Each row below holds a small network's activations on one input, seen along a few directions.
Each table varies a few parts of the input and shows all the possible inputs, shuffled.
A made-up example of a description, with smaller parts first: one of 3 separate values, together with either a single point or one of 11 places along a line or (one of 4 places along a line, together with one of 5 places around a ring).
Shared parts are said once, and a part with two or three values counts as separate values.

Other details of the inputs shift rows strongly along two fixed directions, in all tables alike. That doesn't count.

Rows:
R1: [-28 -13  -1  -9  23  26  -1  -8  20  14  18 -31  21  -3]
R2: [ -3 -23  -5  15 -28   5  -1  37  16  10  -3   1  15  -6]
R3: [-13  -5  -6  10 -17  -7  -1  22   8  12   6  13  16 -18]
R4: [-29  -4  -3 -19  18  13   9  -8  30  16  37 -37  30   9]
R5: [-28 -13   1 -16  33  15  12 -10  30   9  12 -31  10  -7]
R6: [-30 -18  -3 -11  25  19   7  -5  15  16  21 -31  18  -4]
R7: [ -3 -17  -5  11 -16  -1   2  31   9   9   8   1  10  -5]
R8: [ 21 -37  -4  49 -54   2 -19  75 -11  11 -50  39 -17 -32]
R9: [-33 -26 -61 -25  26 -24  -9 -41  54  43  -9  -7 -13  53]
R10: [ 51  34  20   9 -14 -24  -5 -11 -62 -46 -19  41 -35   4]
R11: [-42   0   2 -17  13  12   2 -11  28   3  18 -12  31   0]
R12: [ 77  40  22  15  -5 -14  -6 -11 -62 -43 -36  31 -63   6]
R13: [-18 -10   1   3 -17  -1  -4  17  13  -2 -13  13  17 -12]
R14: [ 20  64  24 -40  43 -12  22 -87 -45 -26  42 -31  -5  28]
R15: [  9 -14  -4  44 -58  -6 -20  65   4   9 -27  52   3 -31]
R16: [ 47  41  22 -19  29  -3  12 -54 -46 -36  -6 -12 -38  17]
Each input here is: either a single point or (one of 3 separate values, together with one of 5 places around a ring).

Rows:
R17: [ 20 -53 -24  35 -11  21 -12  54  24  27 -59   3 -40 -16]
R18: [-42 -38   1   9 -17  20   4  52  53  15   3  -9  40 -35]
R19: [ 81  30  26  35 -31 -19  -9  14 -90 -44 -22  47 -47 -10]
R20: [-16 -58 -24   2  22  30   1  25  40  31 -34 -26 -16  -6]
R21: [ 78  39  34  23 -32 -16  -3  10 -80 -52 -38  51 -49 -17]
R22: [ 10  43   6 -44  43 -19  14 -85 -28 -20  42 -36  -7  59]
R23: [-52 -47 -31  10 -21   2 -14  34  48  40   2   7  31  -2]
R24: [-37 -22   8   2 -11  23  -1  31  31   6  -5  -5  35 -31]
R25: [-15 -24   8  29 -32  14 -14  56   2   6 -23  28  13 -37]
R26: [-14  -5  12   7  -2  10  -1  17  -5   0  -2   5  12 -27]
R27: [  1  -6 -18   6 -17 -14  -1  12  16  21   5   3   0  14]
R28: [ 81  34  -4  34 -37 -39 -18   0 -71 -22 -28  59 -62  16]
R29: [ -4  -5  16   5 -12  12   1  27   8 -15  -2   4  13 -16]
R30: [  9  45  31 -38  53   9  15 -78 -47 -31  54 -46   6  23]
R31: [  6  51   5 -55  53 -14  16 -90 -17 -29  35 -27  -7  52]
R32: [ 66  35   1  27 -30 -41 -16  -5 -73 -33 -45  68 -63  11]
R33: [-23 -19  -5 -47  82  35  14 -63  25  11  11 -78  -9  31]
R34: [-37 -32  -3  13 -18  25   3  55  59  22   6 -11  39 -37]
R35: [  3 -25   2  39 -36  11 -11  59   5  18  -6  17  12 -35]
R36: [-21 -16 -16   8 -17 -10 -18  16  12  16 -20  29   4   0]
R37: [ 74  27  -2  30 -37 -43 -17  -2 -75 -30 -31  61 -60  17]
R38: [-36  23  16 -34  56  23  15 -53  11   5  51 -55  33  -5]
R39: [-30 -31 -26   0 -16  -8   0  26  38  31   5   0  21   7]
R40: [ -1 -10  11   7 -15  10   1  28  -3  -4   9  -9  18  -8]
R41: [ -1 -21 -19  24 -38 -13  -9  47  36  21 -27  34  -1  -6]
R42: [ 14  59  33 -42  55  10  23 -81 -29 -31  42 -45   1  10]
R43: [-46 -32 -28   9 -20   2  -7  29  67  38 -12   5  29 -15]
R44: [-23  19  14 -34  46  21  27 -42  13   5  64 -67  34  11]
R45: [-55 -37 -27   2 -19   5  -7  30  60  29 -17  12  32  -8]
R46: [  2  56   2 -43  59 -14  11 -97 -24  -9  39 -27 -13  39]
R47: [ 77  34   6  22 -35 -44  -9   0 -59 -42 -43  61 -60  19]
R48: [-44  16 -10 -50  50  -2  18 -70  29   6  33 -38  24  25]
R49: [-25 -29   2   9 -15  14   6  41  25  15  13 -17  34 -21]
The inputs of R34 and R18 match in every part but one. If R17 is changed in the same way as R34 into R18, which row does it become? -> R20
Describe the family of inputs behind these rows. -> one of 3 separate values, together with either a single point or (one of 2 separate values, together with one of 5 places around a ring)
Change only the choice among 3 separate values in R48. List by row number the other rows that result. -> R43, R45
Change only the choice among 3 separate values in R46. List by row number the other rows that result. -> R32, R36
Change only the choice among 2 separate values in R46. List by row number the other rows that result. -> R38

Rows:
R50: [  7  -7  -2   9 -14  -3  -1  20   2   1  -4   8  -1  -4]
R51: [  8 -12  -4  15 -10   3  -6  20  -5   6  -9   7  -6  -4]
R52: [11  4  2  3 -5 -3  1  3 -7 -4  3  0 -3  6]
R53: [ 15  12   6  -2   2  -3   3  -7 -10 -11  -1   0  -8   3]
R54: [  5  13  -5  -3  -1 -15  -5 -16 -12  -3  -2  15  -8  11]
R55: [ 4  7  7  0 -3 -1  0  0 -4 -7 -2  5 -2 -3]
R56: [  4   6   7  -1  -2  -1   0  -1  -7 -11  -5   6  -2  -2]
R57: [ 9  0  2  2 -1  0  1  1 -5 -1 -3 -1 -6  0]
R58: [-70 -22 -11 -28  30  20  13 -12  61  32  45 -50  54  -1]
R59: [ 13   9   7   0  -2  -1   1  -1  -7 -10  -6   4  -9   1]
R60: [  9  19   9  -3   4  -4   1 -16 -19 -12   6   4  -3   0]
R61: [  8 -10  -2  11 -12   0  -2  18   0   3  -7   7  -5  -4]
R62: [ -4  -4   3   8 -13   0  -5  15  -3  -4 -12  17   4 -12]
R63: [  9  15  -4  -7   4 -15  -1 -22  -9  -6   1   8 -11  18]
R64: [ 16   7   4  -1  11   0   2 -13 -19  -6   3  -5 -14   6]
R65: [-32 -28 -11   8 -15   8  -2  35  38  23   1  -2  27 -17]
R66: [ 16  12   6  -4   8   0   3 -14 -13 -10   0  -4 -11   3]
R67: [ -1  -4  -2  13 -18  -3  -7  19  -5   3   0  13   7  -8]
R68: [ -4  29  11 -38  58   9  16 -71 -12 -10  36 -47   0  22]
R69: [-43 -43 -29   8 -20   4  -7  42  60  37 -12   6  27  -9]
R70: [ -4 -15  -3   9  -5   9  -5  19   8   8 -14   5  -2 -13]
R71: [ 7 -2  1  4  3  2 -1  1 -8  1 -4 -2 -9 -1]
R72: [ 10   3  -9   0  -1 -10  -3  -9  -4   0 -11   9 -17  14]
R73: [ 13   8   4   4  -8  -6  -2   2 -14  -7   5   5  -4   4]
R74: [ 13   0   2   5  -4  -1  -1   2 -10  -2   0   0  -6   5]
R75: [  2   9   7   2  -3  -1  -2  -2 -10  -7  -2   9   0  -6]
R76: [  4  -2   1  10 -14  -1  -3  17   2  -1  -8  12   1 -10]
R77: [  7   3   5  -2  -1   0   2   1  -4 -10  -8   3  -5   0]
R78: [  8   9   4   6  -7  -6  -1   0 -16  -6   4  10  -1  -2]
R79: [-27  10   6 -37  47  15  15 -49  19   3  34 -47  18  13]
R80: [-22 -20  -4  -2   2  12   1  11  25   9  -4  -9  13  -8]
R81: [ -1 -15 -17  10  -9  -5  -8  12   7  12 -19  15 -13   3]
R82: [ -7 -10  -1   0   6   8  -1   3   4   1  -8  -4  -2  -6]
R83: [  1   7   4   3  -5  -4  -1   0 -10  -3   3   6   3  -4]
R84: [ 15  11   6  -1   0  -5   4  -7 -12  -9   1  -1  -8   6]
Describe the family of inputs behind these rows. -> one of 5 places along a line, together with either a single point or one of 6 places along a line
The inputs of R52 and R73 match in every part but the place on the line of 5. If R50 is changed in the same way as R52 into R73, which row does it become? -> R58
Which other rows agree with R81 in the place on the line of 5? List them by row number. -> R51, R64, R68, R70, R71, R82
Start at R74 and move only the place on the line of 6, one step at a time. The first step leads to R61. Which rows follow, in order? -> R57, R66, R79, R80

Rows:
R85: [-20 -48  -2  34 -35  22  -8  77  30  23 -19   5  21 -40]
R86: [ 26  23   7  -7   9 -11   2 -27 -28 -20  -6   8 -24  13]
R87: [ 40   1  -8  18 -18 -15  -9  14 -23  -5 -28  26 -37  11]
R88: [-14 -32 -24  13 -15   4 -10  31  32  21 -28  15   0  -9]
R89: [-34 -41 -33  24 -41  -7 -17  55  46  34 -30  36  15 -16]
R90: [-17   4  -5 -19  20   0   6 -25  11   6  25 -22  13  17]
R91: [-58 -32  -3  -3   1  24   4  30  52  24  13 -20  49 -29]
R92: [-30  27  18 -44  51  13  22 -62   4  -6  62 -60  36  17]
R93: [-52 -24  -2 -21  36  31  15 -11  46  28  35 -54  36  -4]
R94: [ 48  40  12  -4   3 -21  -2 -35 -52 -35 -10  23 -39  21]
R95: [-27 -33   2  15 -11  26  -2  43  29  14 -11  -6  23 -35]
R96: [-26  21  10 -46  56  11  22 -66   9  -1  57 -61  26  21]
R97: [ 15  37  18 -26  38   4  15 -58 -27 -25  21 -25 -12  16]
R98: [  8  12   7  -3   0  -5   2  -8 -14  -9  12  -2   1   7]
R99: [ 32  18  14  23 -33 -15  -7  21 -37 -18  -6  31  -7 -10]
R100: [-33  17  -2 -35  35  -3   9 -50  16   4  33 -25  20  19]
R101: [  9  15  18  -3   7   9   5  -6 -15 -16   3  -6   0 -11]
R102: [ 61   8  16  35 -32  -9 -13  31 -52 -29 -49  44 -48 -14]
R103: [-39  34  18 -48  51   8  19 -68   6  -7  57 -49  39  12]
R104: [  7  12   3 -14  23   0   7 -30  -5  -2  15 -22  -7  17]
R105: [ 62   2  -2  31 -29 -16 -16  22 -44 -18 -60  49 -59   1]
R106: [-59 -29  -4  -4  -3  22   2  29  52  23  16 -16  52 -26]
R107: [ 39  11  18  24 -23  -2  -4  26 -35 -19 -13  19 -19 -13]
R108: [ -3 -33 -13  45 -65 -10 -20  81  15  19 -29  48  11 -30]
R109: [ 50  35   5  -6   8 -24   0 -37 -49 -29 -18  21 -48  26]
R110: [ 48  37   3  -6   4 -25  -2 -39 -48 -30 -15  25 -45  29]
R111: [-18 -26 -31  15 -27 -11 -13  33  28  25 -10  23  10  -1]
R112: [ 20  34  13  -6   0 -15   0 -26 -33 -23   5  14 -11   7]
R113: [ 12   4 -11  -6   7 -10   1 -16  -6   1   0  -1 -14  19]
R114: [-54 -39 -18  -5   7  20   0  21  62  33   2 -19  33 -14]
R115: [ 31  28  22  -1   3  -5   6 -13 -40 -25  12  -2 -11   1]
R116: [-47 -30  -8  -9  13  24   5  13  52  30  26 -33  38 -13]
R117: [ 36  12  -2  -4  15  -6   1 -26 -29 -10 -10  -2 -36  22]
R118: [ 41  -2   2  21 -15  -6  -8  18 -29  -9 -27  19 -35   1]
R119: [ 31  16   9  -5  16  -2   1 -26 -30 -19 -14   0 -31  10]
R120: [-33  25  -1 -47  51  -2  16 -74  13   5  57 -50  26  32]
R121: [ 34   0 -11  23 -32 -20  -9  17 -19  -2 -28  37 -30  10]
R122: [-33 -27  -8  10 -21   9  -5  36  36  18  -7   8  27 -21]
R123: [-22 -48 -22  29 -39   3 -11  66  41  32 -23  18  16 -21]
R124: [-31 -30  -8  11 -16  11  -4  38  35  18  -9   5  24 -24]
The inputs of R95 and R105 match in every part but one. If R99 is changed in the same way as R95 into R105, which row does it become? -> R111
Describe the family of inputs behind these rows. -> one of 2 separate values, together with one of 4 places along a line, together with one of 5 places along a line
Change only the choice among 2 separate values in R110. List by row number the other rows that result. -> R121
Change only the place on the line of 4 in R104. List by row number the other rows that result. -> R87, R107, R116
Change only the choice among 2 separate values in R112. List by row number the other rows that result. -> R108
Change only the place on the line of 5 in R100. List by row number the other rows that result. -> R86, R94, R114, R119
